Each row below holds a small network's activations on one record, seen along a few directions.
After each row come some of the record's fields: MOSOR, FUFU, VIT, POSOK, PEV.
A field that a record lacks is written absent.
Other fields move the rows too, some of them a lot.
Strong random noise was added to every row along 16 fixed directions; ignore it. To show where, here is one row again and again, with new noise each time:
[ 307 -390  279  134  289  100   66  -57 -208 -379   41  311  316  162
 -222 -238   28  -76 -285  622  125 -236 -228  188 -284  166  -54 -153]
[ 432 -148  386  287 -167  291  124 -301  -13  -95   21   11 -210 -257
   -6 -443 -323  223  423 -191 -396 -343  -86 -239  -63  357 -310  -75]
[ 101  -12 -132  -62  350  306 -237   79  332  -73   14 -201  199   50
 -278  283  455   64   24  204   45   69  142  232 -130   55 -262 -142]
[ -91  356 -375  229  -63   71   81  241 -471  450  197  338   27  460
 -161  353  204 -117    4 -381  -49  299  122   94 -239    7  168  197]
[ 251 -146  100 -229  -33 -141   71 -120 -246  192  -92   54 -125  377
  302  264 -292 -143   30 -266 -107  372 -143  220  422 -286  191 -222]
[ -66 -357  108   68  -88 -128 -138 -309 -544   37   76   49   11 -161
 -183 -244   41 -255 -271   44  -18 -143 -269  101   10   14   39 -138]
[ 166 -132 -242   75  196  -38 -303  321 -130  157  -34  -99  116  191
 -203  618  158   59   60  125   21  187 -390   -1  165 -363  204 -160]
[  -4   19  -38  276   31  231   74  227 -421   -3  -18  463  -89   71
  131 -615  207 -146 -326 -116 -338 -270  204  -10   39  397   26  263]
[ -38    1 -116    4  -29 -124  182   55  -46  -33  -80    8 -145    7
  103   27  167 -232 -172 -269    3  282   69  202   88  222   87  182]
[-121  -39  187  175 -207 -255  225 -229  195 -255 -239 -152 -117  -82
  -18   55 -248  142  -27   68  417  210  -48  -66  -43   39  -49   68]
[  85  125 -297  112  217  -39 -272  588  -46 -374 -323  178  -29  370
  258  -10  326   79 -488 -104  157  379    0   73  390   77   21  252]
[-249  -10 -164 -135 -216   17   -7 -309  -75   26  -55  149  -39  -51
 -118 -122  111 -168 -128 -624  235  238  192  108 -175 -253 -104  122]
[-238   71  224 -283  192 -167   27  143  208 -300 -186 -202 -137  114
   80  -25 -179   82  120  122  -83  127  235  -41  -43  306 -145  146]
[ 648  -16   97  145  109  548 -350 -255 -279 -174  -93   91   16  214
  178 -102   59  -79 -177 -130 -135  -23 -228   47  357 -290 -201 -232]
[-112   -7 -201  271  -64 -177  -88  -24  206  123 -206  -45   98   27
  111  167  228  140 -509  336  637  146  105  229  300 -169   29  -82]
[ 354 -482  251   64   95  149  521  -88  450 -119 -232  -23 -169 -202
  102  110 -129   78  205  359  -95   -1  -41  111  319  -60  188 -310]
[-110   92  305  476 -369  405  367  -45  253  206  -60 -131  321  149
 -208 -273  104  241  287 -360 -334 -354 -108   42 -130  -74   24   13]
[-159 -376 -115  414 -188  -47  229   47 -127  619   59   36  162 -150
 -415  155  236  -53   90  -64 -164 -219 -199   79 -132   -6  302  -65]

[ 599  -71    9  352 -228  241   72 -729 -225  143   49  -76 -264    5
 -198  501 -161  -29  288 -450  168  544 -146   -9  -54   61 -276 -256]	MOSOR=tove, FUFU=dapi, VIT=absent, POSOK=absent, PEV=gel
[-345  -40 -161 -356   38  -99  144  -37  519 -146  -38 -212 -140 -373
 -185  201  108   31  239 -101  190  214  277   25 -207  -98  -57   54]	MOSOR=zeget, FUFU=dapi, VIT=kovel, POSOK=tane, PEV=rapu
[-196   96  -90 -494 -225 -233 -121  -34    1   72  297  348 -112   29
  -84 -309 -155  407  339 -273   71   69  210   45 -114 -262 -163 -382]	MOSOR=tove, FUFU=bobe, VIT=bibim, POSOK=absent, PEV=gel
[-120  209  189   48 -190 -457  -39  -84  402   77 -245 -449   86  155
  172  265 -261  223  -22  184  365  139 -115  -23  150   27  -45  -24]	MOSOR=zeget, FUFU=dapi, VIT=bibim, POSOK=absent, PEV=rapu
[ 106  154  -54  220  -83 -105    8   60  100  301  185  157  283   -8
   16 -103  -12  122  -98  260  240 -372   19   51 -245   88  -36   56]	MOSOR=zire, FUFU=dapi, VIT=bibim, POSOK=absent, PEV=tid
[  17  201   28  410 -211   33  107  -54 -175 -180  -29  132  -58  333
 -189   83  -27  339   37  -77  214  376  -34  -44  -51  164 -117  -83]	MOSOR=zeget, FUFU=dapi, VIT=bibim, POSOK=absent, PEV=rapu
[ -64 -205 -351 -154   18 -438  -34 -130  110  301  -98 -131   44 -276
   72  489  106 -485 -343    8  455  194 -109  108   23 -247  289  163]	MOSOR=zeget, FUFU=dapi, VIT=absent, POSOK=absent, PEV=rapu
[-121  416  170  -35 -117   84   17   85 -505   38  -15    9 -296  399
  340  -38 -280   -3   90  -89 -407  139   17 -199  447  -83  206  -50]	MOSOR=tove, FUFU=dapi, VIT=bibim, POSOK=absent, PEV=gel
[  60 -414   29   74   53  -93   97  -18 -241   96 -170   64 -172   74
  -34   40   77 -135 -128  -73 -185  281  -33  114  244  283   95 -124]	MOSOR=tove, FUFU=dapi, VIT=kovel, POSOK=tane, PEV=gel
[ 162   62  -70 -337   11  -92   93  145  294  497   80  -85   65   45
  546   96 -165  -91  118 -311 -200 -129  161  288  337 -242  156   42]	MOSOR=tove, FUFU=dapi, VIT=kovel, POSOK=tane, PEV=tid
[ -96 -152  229  -45 -133 -197  294  -76  112  113  -47  -13  229  -95
  232 -203 -265 -256 -110   98   -8 -386 -162  -38  -24 -165  335  191]	MOSOR=zeget, FUFU=dapi, VIT=absent, POSOK=absent, PEV=rapu
[ 650   60   21  505 -136   84  225 -373 -149  436  -10   81  -67  151
  388  150  -86 -278 -253  -50   43   97    9  141  200  458  -23   41]	MOSOR=zeget, FUFU=dapi, VIT=absent, POSOK=absent, PEV=rapu
[ 439 -112   22    2   56  -24 -488   25  168  416  153   22   41 -190
  196 -314 -166  386  180  131 -192 -548   53  -93  114  243 -403 -225]	MOSOR=zeget, FUFU=bobe, VIT=kovel, POSOK=bafar, PEV=rapu
[  36  449  -96 -127  -35 -231    8  383  -94  -75  250  -61  277  357
   55  324  -85  -46  132 -149   90  139 -370   81 -177 -268  261  210]	MOSOR=zire, FUFU=dapi, VIT=bibim, POSOK=absent, PEV=gel
[ -59  209 -627  242  -93   57  -74  233   33  264  114  131  -75 -207
   26  -39  785 -116 -416 -312  143  149  254  359  217  193   17  113]	MOSOR=zire, FUFU=bobe, VIT=bibim, POSOK=absent, PEV=tid
[ 272  188   36  -31   92 -171  410  232 -136  -62  476  123 -294 -263
  -92  177 -391  -10  663  198 -271 -161 -100 -208 -519  430  112  183]	MOSOR=tove, FUFU=bobe, VIT=kovel, POSOK=tane, PEV=gel
[ 339 -179 -222   75 -200 -111 -141   50   40  -48  162  196   72 -321
  147 -422   95  101 -117 -507  124 -128 -186  123   38   61 -147   99]	MOSOR=tove, FUFU=dapi, VIT=kovel, POSOK=tane, PEV=tid
[ 225  -80  -81   97   39  221  122 -131  184  300  211  276  186  -40
 -212   96   -8  163  195  216  175 -217  172   63 -354 -166 -100 -199]	MOSOR=tove, FUFU=dapi, VIT=kovel, POSOK=bafar, PEV=gel
[-247  347  329   78   65  346  212 -266  218  -82 -390  -42   33   75
   38  -19 -359 -254   26  155   55 -306  344 -491 -442 -140  -46  475]	MOSOR=zire, FUFU=dapi, VIT=bibim, POSOK=absent, PEV=gel
[-106   35   13 -168  -48    5  257  162  -12 -372   97  137  105  -83
  134 -112   38  -97 -163  342  167 -106 -313   89  211 -659  506 -120]	MOSOR=tove, FUFU=dapi, VIT=absent, POSOK=absent, PEV=gel
[-193 -303   86   80  -90 -247  -16   90  401  188 -255 -186  294  116
 -238  137  -82  307  150 -176  117   49  -80  -23 -160   27  -86   33]	MOSOR=zeget, FUFU=dapi, VIT=kovel, POSOK=bafar, PEV=rapu
[ 320  -50  -99  231   66  292    1   52 -102  -38  270  241   35   26
 -377   43  248  236  217  239 -120  -12 -120  -13 -174  150  -86 -351]	MOSOR=zeget, FUFU=dapi, VIT=bibim, POSOK=absent, PEV=rapu
[ 260   16 -180  386   37  267  244   72  -83 -164  222  349  -30 -226
   64 -264  272  -26 -231  229  120 -120  139   92  -47  333   30  101]	MOSOR=zire, FUFU=dapi, VIT=absent, POSOK=absent, PEV=gel
[ 277  210   96  243  -26  324  -22   58  309  -38 -157  -85  240  314
  185  -67  222  166 -151   61    1  -34  -51  150  290  -65  -63 -144]	MOSOR=zire, FUFU=dapi, VIT=bibim, POSOK=absent, PEV=gel
[-469 -221  690  132 -168  -61  153 -405 -217 -165 -298 -136  164  539
 -200 -262 -276  211 -136  301  -21   61   -9   89   71   75  -92 -331]	MOSOR=zeget, FUFU=bobe, VIT=kovel, POSOK=bafar, PEV=rapu
[-133  109   36 -124   13  444  -76 -258 -253 -471 -110  191 -395   88
  -41 -312  155  101  -71 -171 -108  373  381  -34  264  -30 -259 -253]	MOSOR=zire, FUFU=dapi, VIT=bibim, POSOK=absent, PEV=tid
[ 343  270 -277  120 -217   93  341  193  247 -145  463  159  -70 -403
  179 -172  141  118  259 -234   -4  -84  -73   55  -64  113  116  114]	MOSOR=zeget, FUFU=dapi, VIT=absent, POSOK=absent, PEV=rapu
[ 137  -75 -144  189  -59  143  200   99  219 -152 -266  -61 -134 -102
  -44  313  -12  -51  171 -424    2  294 -154 -240    0 -163  138  271]	MOSOR=zeget, FUFU=dapi, VIT=kovel, POSOK=bafar, PEV=rapu
[ -97  316 -129   41    1  263  314  255  117   33   35  359  335  480
  180   29  204   14 -269   95  233   47  210  321   93 -492  305   20]	MOSOR=zire, FUFU=dapi, VIT=bibim, POSOK=absent, PEV=tid
[ -58 -159 -212  316  -59   39  -95  372  129  283 -130  214  134   63
    6  -26  180  403 -128  274   75 -194  -29  -75  401 -319  239 -206]	MOSOR=zeget, FUFU=dapi, VIT=bibim, POSOK=absent, PEV=rapu
[  32  288    1  375  -99  635  185 -264 -346   84   96  195 -148  298
 -331  -49  414  -25   53 -169 -300  235  267   98  -92  269 -163 -238]	MOSOR=zire, FUFU=dapi, VIT=bibim, POSOK=absent, PEV=gel
[ 138  328   75   49 -231   53  380  212  -36 -102  322   19  237  137
   91 -297   34 -159  228 -761 -373  -92 -203  231 -348  272   48  429]	MOSOR=tove, FUFU=dapi, VIT=kovel, POSOK=bafar, PEV=tid
[  62  255 -116 -141  177  688   35  -90  -34  339  445  104  205  175
 -282  218  298  -24  352   82 -301 -147  281  203 -273 -320  -51 -322]	MOSOR=tove, FUFU=dapi, VIT=kovel, POSOK=bafar, PEV=gel
[  42  383   42  -41    8  149 -329 -130 -345 -229  -63  199 -235  446
  214  -86 -272  274  -75  -73  135  331  287 -196  156  -35 -345  -83]	MOSOR=tove, FUFU=dapi, VIT=kovel, POSOK=bafar, PEV=tid
[ -35  112  365 -315   -8  274  190 -335   52   29 -143  -26  142  336
  288 -131 -220 -310  -36  -97 -223  -95  118   79  108 -371  104  -60]	MOSOR=zeget, FUFU=dapi, VIT=absent, POSOK=absent, PEV=rapu
[ 183   38  156 -186  -31 -179   72  -55  -80   -3  207 -196   -6 -286
  322 -115 -276 -299   66   -1 -183 -305 -245   -7   58   39  149  158]	MOSOR=tove, FUFU=dapi, VIT=absent, POSOK=absent, PEV=tid
[-109  -21 -161  147  201 -143  -78  326 -560  190  233  251  239  323
 -211  266   70 -160 -172  359  -10  -30 -161  -12 -225   79  294  107]	MOSOR=zeget, FUFU=dapi, VIT=absent, POSOK=absent, PEV=rapu
[  73  162  125  165  -36  201  -61 -180 -265 -209  274 -145   48 -125
 -319  -66  -10  -41  251  -99 -183 -128 -191 -149 -437  267 -214  112]	MOSOR=zeget, FUFU=dapi, VIT=kovel, POSOK=bafar, PEV=rapu
[-159 -160  -82  121  -19  110   -1 -233 -151  388    1 -144 -162 -268
   25  -28  217 -254 -182   16 -180  -89  227   87  212  229   27  -22]	MOSOR=zeget, FUFU=dapi, VIT=kovel, POSOK=tane, PEV=rapu

Here are new rows. What are their fields?
[ 125  -71  303 -370  214  -91  325  -26  209 -280 -165 -241  129  335
  172  256  -73 -372  -50   17  -90  309 -121  405   86    4  153    7]	MOSOR=zire, FUFU=dapi, VIT=bibim, POSOK=absent, PEV=tid
[ 443 -460  194 -360   29 -171  116  -34  501   16 -101   14  200 -147
  183 -173 -258  -85  213 -287 -145 -244 -257  118  -69 -126  -14  -22]	MOSOR=zeget, FUFU=bobe, VIT=kovel, POSOK=bafar, PEV=rapu
[ 465  -55   37   61  326  428   98  229 -181  -11  -20  135  221  580
 -102  396   96 -180  138 -152 -395  204 -211  155  -65  -88  102  -24]	MOSOR=tove, FUFU=dapi, VIT=kovel, POSOK=bafar, PEV=tid
[ 396  177  144   12   55  251  -66 -171   63  -18  153 -220  -39  173
   23  266  -76  167  307   65 -145  118  -86  112   98   11 -214 -314]	MOSOR=zeget, FUFU=bobe, VIT=kovel, POSOK=bafar, PEV=rapu
[ 296   80  200 -285  180  406  176  -83  -25 -418 -134  -35 -306   -3
  153  174 -256 -259  306  -75 -337   74 -151 -195  134 -458  143  -29]	MOSOR=tove, FUFU=bobe, VIT=kovel, POSOK=tane, PEV=tid
[ 250  -34  122  407   -5  104 -120   99   89  370 -208  -14  336  575
  -27  257  -64  342   11   81   19   32 -108  -22  111    4  -79 -159]	MOSOR=tove, FUFU=dapi, VIT=absent, POSOK=absent, PEV=gel
[   9  -86  518 -216  -69   79   10 -228  209 -256 -288 -539    8   59
  303  -81 -306  -67  112  -60 -309  -60 -284  -48  464 -285   71 -131]	MOSOR=zeget, FUFU=dapi, VIT=kovel, POSOK=bafar, PEV=rapu
[ 433  135 -507  -82   26   -9  114  135   89  113  468  374  232  -35
  146  148  290 -122 -148 -211  405  154   25  465 -186 -139   67   54]	MOSOR=tove, FUFU=dapi, VIT=kovel, POSOK=tane, PEV=gel
[ 131  356   35  391 -170  145  -20  -45 -323  -50  172  206 -186  128
 -188   78 -242  385  291  272   41  -10 -108 -426 -147    3  -60 -168]	MOSOR=zeget, FUFU=dapi, VIT=bibim, POSOK=absent, PEV=rapu
[ 216  -96   59  264 -335 -337  103  -90  362  221  404  -62  524  -86
 -247 -230  131  403   78  -74  344 -272 -264  532 -416  284 -300 -202]	MOSOR=tove, FUFU=bobe, VIT=kovel, POSOK=bafar, PEV=tid
[ 282   18 -388 -120  122 -188   90  435  544 -152 -185   51  -80 -112
  122  381  196  -18   25  -88  214  284 -133   -6   95 -151  197  139]	MOSOR=zeget, FUFU=bobe, VIT=bibim, POSOK=absent, PEV=rapu
[ -38  528  192  167 -109  213  360  288  157  -10  258    0  199  547
  147  -68   30  471  218  227 -167   23  148  306  119   97   42 -214]	MOSOR=zeget, FUFU=dapi, VIT=kovel, POSOK=bafar, PEV=rapu
[-229 -164 -140 -262 -123 -439 -392  -49 -257  -59 -129  206   13  157
    5 -265   -6  -10 -358 -392  266  289   -8   24   47    4 -138   33]	MOSOR=zeget, FUFU=dapi, VIT=bibim, POSOK=absent, PEV=rapu
[ 212 -175  176  351 -160  -75   50   70  -64  432  110  -28  454  172
   77  -41  -45  105 -105  260  -47 -441 -418  217  219 -171  255 -213]	MOSOR=zire, FUFU=dapi, VIT=bibim, POSOK=absent, PEV=tid
[-139  756 -276  318 -120  103 -254  553  200 -100  147 -248  121  -26
  -43  113  281  401  116   74   86 -177 -181 -208    9 -179   23  200]	MOSOR=zire, FUFU=dapi, VIT=bibim, POSOK=absent, PEV=tid
[ -27 -608  202 -284   82  137  173   68  225 -277  -68  110   -6  -56
 -221 -276  106  258  272   50 -359   18  -48  133  251 -106   78 -500]	MOSOR=zeget, FUFU=dapi, VIT=bibim, POSOK=absent, PEV=rapu
[ 145 -371 -142 -115  108  104 -458   36 -237    2 -172  219  -98   83
 -123 -311  184  -16  -59 -655 -352  182   65 -108   30  314 -343   25]	MOSOR=zeget, FUFU=dapi, VIT=kovel, POSOK=bafar, PEV=rapu
[ 229 -176 -150   74  -14 -170  403  149  -16 -302  334  303 -277 -382
 -212 -117   56   85  271    3  -17  107  -55   71 -320  513    9   17]	MOSOR=zeget, FUFU=bobe, VIT=kovel, POSOK=tane, PEV=rapu
[ -24  480 -186 -343  -13 -120 -581  -16 -518 -420  563 -110   99   65
 -143 -109  306  -76 -129  -99  106  127 -337  250  -88 -112 -189 -171]	MOSOR=zeget, FUFU=bobe, VIT=bibim, POSOK=absent, PEV=rapu
